Each row has a name. Each piece below is followed by the name of the row it came from, unless a question asks for something else. Each question is about the rows just above it.

[  48   93  112   89   22  -60 -117 -113  -68   -6] : pupit
[  52   94  111   87   16  -66 -117 -112  -63   -3] : tegi
[ 112   93   27  -56 -114 -116  -72  -11   45   91] : mapo
[  91   45  -11  -72 -116 -114  -56   27   93  112] is which row reordered? | mapo
Put [ -60   93 -113  -68  112   -6 -117   89   48   22] back in order: which row is it? | pupit

[  64  -83   70 -112  -95  -92  -17   73   74 -115 -103   61 -104  -81
   62  -96    0   68   65   53   63   59   51   -3   80 -115 -116   66
   72 -120   42 -105   66  -59   65  -97 -100 -105   60 -113   68   65
   73  -84 -102  -38   68   55  -94  -71   62  -97   57   53   61] = Natap
[ -38   66   62   68  -83 -113  -17 -104 -105 -115   73   62   65   55
   61  -84   53  -95   72    0 -115  -96  -81  -71  -59   61 -105 -113
   73   60   -3  -92   57 -100   70   80   51 -102  -97  -94   53   66
   74 -116 -103 -120   59   65   68   63   42   68   64   65  -97] = vos
[-25 -35 -38 -36  -1  -7 -34  -9  -6  -6 -46 -41 -35 -46 -40  -9 -35  -4
 -35 -42  -7  -6 -11   7 -33 -37  -1  -6 -45 -40 -34  -5 -42  -1 -37 -40
 -44 -27  -3  -7 -43 -37 -48  -8  -4 -22 -43 -39 -37 -36 -39 -35 -36 -33
  -7] = Gud
[  51   65   55 -116   60 -113 -105   68   66   61  -95   53   68  -17
  -96   42  -97   71   73  -94   62   61   65   53  -84  -97 -102   74
  -71 -100 -104 -115  -38   73 -105   64 -115   65  -59  -83    0   59
 -120  -92   68   -3  -81 -113   70   62   66   63 -103   57   80] = zedus
[ -62  -18  -16  -11  -91  -86   68  -86 -103 -101   -7  -17  -18  -25
  -12  -78  -17  -85   -1   40  -93 -106  -94  -75   31   -1  -86  -85
    2  -20  101  -95  -27  -87   -7   15  -25  -20  -96  -45   -6  -20
   25  -85  -62  -56  -19   -9   -7  -14  -29  -11  -15  -14  -46] = pupit
Put [  60   -3  -92   57 -100   70   80   51 -102  -97  -94   53   66   74
 -116 -103 -120   59   65   68   63   42   68   64   65  -97  -38   66
   62   68  -83 -113  -17 -104 -105 -115   73   62   65   55   61  -84
   53  -95   72    0 -115  -96  -81  -71  -59   61 -105 -113   73] back in order: which row is it? | vos
Which row holds these entries in another order? [ -95  -96  -18  -75   -6  -14  -62  -25  -56  101  -85 -101   31  -85
  -85  -91  -87   -7  -86    2   15  -17   68  -94  -93  -27  -14  -11
   -7  -29  -86  -46  -45  -62   -1   -1  -25  -78  -18  -20  -15 -106
  -17  -19   -9  -16  -20  -11   -7   40  -86 -103  -20  -12   25] | pupit
[  61   73   65   70 -115  -71    0   60   66   64 -113   61   72 -115
   51  -92  -17   74   73 -105   42   53 -116  -97   66   65 -113  -97
  -84 -102   62 -100   63   80  -96 -105 -104   68   68  -95 -120   59
   68   62  -38  -81  -83  -94   65   53 -103   -3   57  -59   55] is which row reordered? | vos

[ 29 -42  25  -1  54  49 -55  88] = Gavut
[ 95  -6  49   6 -42 -50  23  53] = Med
[ 52 -38  54  13  27  41 -15  96] = vos
[ 52  13  42 -15 -39  54  96  27] = fopak
[-15  27  42  96  52  13 -38  54] = Natap
[ 29  88 -55  49  -1  25  53 -42] = mapo
Which row holds these entries in another order? [-55 -42  -1  25  29  49  54  88] | Gavut
Put [ 27  96  42  52  54 -38  13 -15] back in order: which row is it? | Natap
[ 23  53  95  -6  49   6 -42 -50] is which row reordered? | Med
[-38 -15  13  27  41  52  54  96] is which row reordered? | vos
Which row holds these entries in another order? [-15  13  96  27  42  54 -38  52] | Natap
Put [ 96  52 -38  54  13  27  41 -15] back in order: which row is it? | vos

[  9   9  52  -5 -47 -30  90 -40  -3  37  73  42 -33  -8  36   7  24 -13
  -2 -70  22 -34 -92]  tavos
[-2 -4  1  1 -5  4 -1 -1  2 -1  2 -4 -3  2  1 -3 -1  0  7 -7 -5 -2 -3]  pupit
[-10   0  12   5 -17   4 -17   1  -5  -1  -4  -9  -6 -11  12   1  -8   6
 -11  -4  14   2   3]  tegi
[-11   3  -9   4   0  12  -8   6 -17  -1 -10 -17   2 -11   5   1  14  12
  -7  -4  -4  -5   1]  Gavut
[  1 -17   1  -9   2   5 -11  -1 -11   0  -7 -17   4  12   3  -5  12  -8
  -4   6  -4 -11  14]  Med
[ -20  -87  -46   -2  -59   98  -25  -35  -84   14 -109   -5  -58    0
   67  -29  -45   18   41  -33  -91  -53  -12]  Gud
[-11   3  -9   4   0  12  -8   6 -17   1 -10 -17   2 -11   5 -12  14  12
  -7  -4  -4  -5   1]  Natap
Which row holds these entries in another order? [  1  -5  -4  -4  -7  12  14   1   5 -11   2 -17 -10  -1 -17   6  -8  12
   0   4  -9   3 -11] | Gavut
Which row holds these entries in another order? [-17 -17 -11 -11 -10  -9  -8  -7  -5  -4  -4  -1   0   1   1   2   3   4
   5   6  12  12  14] | Gavut
[-17 -17 -11 -11 -10  -9  -8  -6  -5  -4  -4  -1   0   1   1   2   3   4
   5   6  12  12  14] is which row reordered? | tegi
Which row holds these entries in another order? [ -12  -53  -91  -33   41   18  -45  -29   67    0  -58   -5 -109   14
  -84  -35  -25   98  -59   -2  -46  -87  -20] | Gud
Put [  1  -5  -4  -4  -7  12  14 -12   5 -11   2 -17 -10   1 -17   6  -8  12
   0   4  -9   3 -11] back in order: which row is it? | Natap
Which row holds these entries in another order? [-7 -5 -5 -4 -4 -3 -3 -3 -2 -2 -1 -1 -1 -1  0  1  1  1  2  2  2  4  7] | pupit
Put [-17   2 -11   5   1  14  12  -7  -4  -4  -5   1 -11   3  -9   4   0  12
  -8   6 -17  -1 -10] back in order: which row is it? | Gavut

[ 18 -36  87 -20 -54  70  28] : pupit
[-21 -29 -89 -26  52  78  -2] : mapo
[-30 -12  -2 -52  21  32 -56] : vos
[-28 -21  -2  78 -26 -89  52] : zedus
[  9 -34  55 -38 -55  41 -14] : Natap
[ 86  18 -20 -36  28 -54  70] : tavos
[  9 -34  55 -87 -53  45 -44] : tegi
[ -3 -28  78 -26 -89  52 -21] : Med
Put [-28 -89  78 -21  52  -2 -26] back in order: which row is it? | zedus
Put [-87 -53  45 -44   9 -34  55] back in order: which row is it? | tegi
[-36  70  28  87 -20  18 -54] is which row reordered? | pupit
[-21  -3 -28  78 -26 -89  52] is which row reordered? | Med
Which row holds these entries in another order? [-89  52 -28 -21  -2  78 -26] | zedus

[ 27   2 -37  33   2]  fopak
[  1  27 -37  33   2]  kip
[ 41 -63 -37  33   2]  zedus
[ 27   3  33   2 -37]  tavos
[  2  33 -37  27   2] is which row reordered? | fopak
Which row holds these entries in another order? [  2  33 -37 -63  41] | zedus
Which row holds these entries in another order? [ 33 -37  27   2   2] | fopak

[ 59  47  68  71  54  19 -34 -91 -96 -26  76 -57 -53 -42 -37  55 -51  65
 -41  47 -31 -22 -49 -67]  tegi
[-53  76 -37 -96  54 -31  47  55 -91  65 -57 -42 -26  19  59  68 -22 -51
  46 -41 -67 -49 -34  71]  Med
[-34 -96  47  47 -67  54 -26 -91  76  59  19 -41  55 -31 -76 -57 -31 -51
 -49 -42 -22  71 -49  68]  vos
[ 68 -49  71 -22 -42 -49 -51 -31 -57 -76 -31  55 -41  19  59  76 -91 -26
  54 -67  47  47 -96 -34] is which row reordered? | vos
[-26 -53 -96  47 -91 -42  59  68  54 -22 -67 -51  19  55 -49 -37 -57 -41
  46  71 -31  65  76 -34] is which row reordered? | Med
Put [-49  54 -53  19  47 -26  76 -96  68  55 -42 -41 -31  71  59 -34 -67 -57
  47 -91 -37 -51 -22  65] back in order: which row is it? | tegi

[ 33  56  -9 -46  86  82] -> Gavut
[-75  49  95  57 -24 -40] -> Gud
[ -91  -62   51 -100  -11   90] -> tavos
[ 17  87 -73  13 -36  88] -> mapo
[ 31  80   7 -66 -29 -96] -> zedus
[-75  58 -24  49  95 -40] -> tegi
[ 33  93 -50 -55 -44 -22] -> vos
[  64 -100   40  -69  -59  -59] -> Med
[ 80 -63  78 -84  67 -23] -> kip
[-46  51  39  80 -65  49] -> pupit
Put [-40 -24  57  95  49 -75] back in order: which row is it? | Gud
Which row holds these entries in another order? [ 49 -65  80  39  51 -46] | pupit

[  8  24  36  87 -62 -15 -69] = kip
[ 27 -66   7 -36  38 -45  40] = Gud
[-15   8  37  87 -69  24 -62] = pupit
[ 27 -12   7 -36 -10 -45  40] = fopak
[-90 -14 -76  18 -18 -54  15] = zedus
[ 27 -66   7 -36 -10 -45  40] = Natap
[-105  -53  -99  -12  -25  -87   33] = tavos
[-90  18 -76 -54  15 -17 -14] = Gavut
Put [ 87 -62 -15 -69   8  24  36] back in order: which row is it? | kip
Which row holds these entries in another order? [ 27 -45  40 -12 -36 -10   7] | fopak
[-54  15 -90 -14 -76  18 -18] is which row reordered? | zedus
Which row holds these entries in another order? [ 36  87 -69  24 -62 -15   8] | kip
Put [-45 -36 -12 -10   7  27  40] back in order: which row is it? | fopak

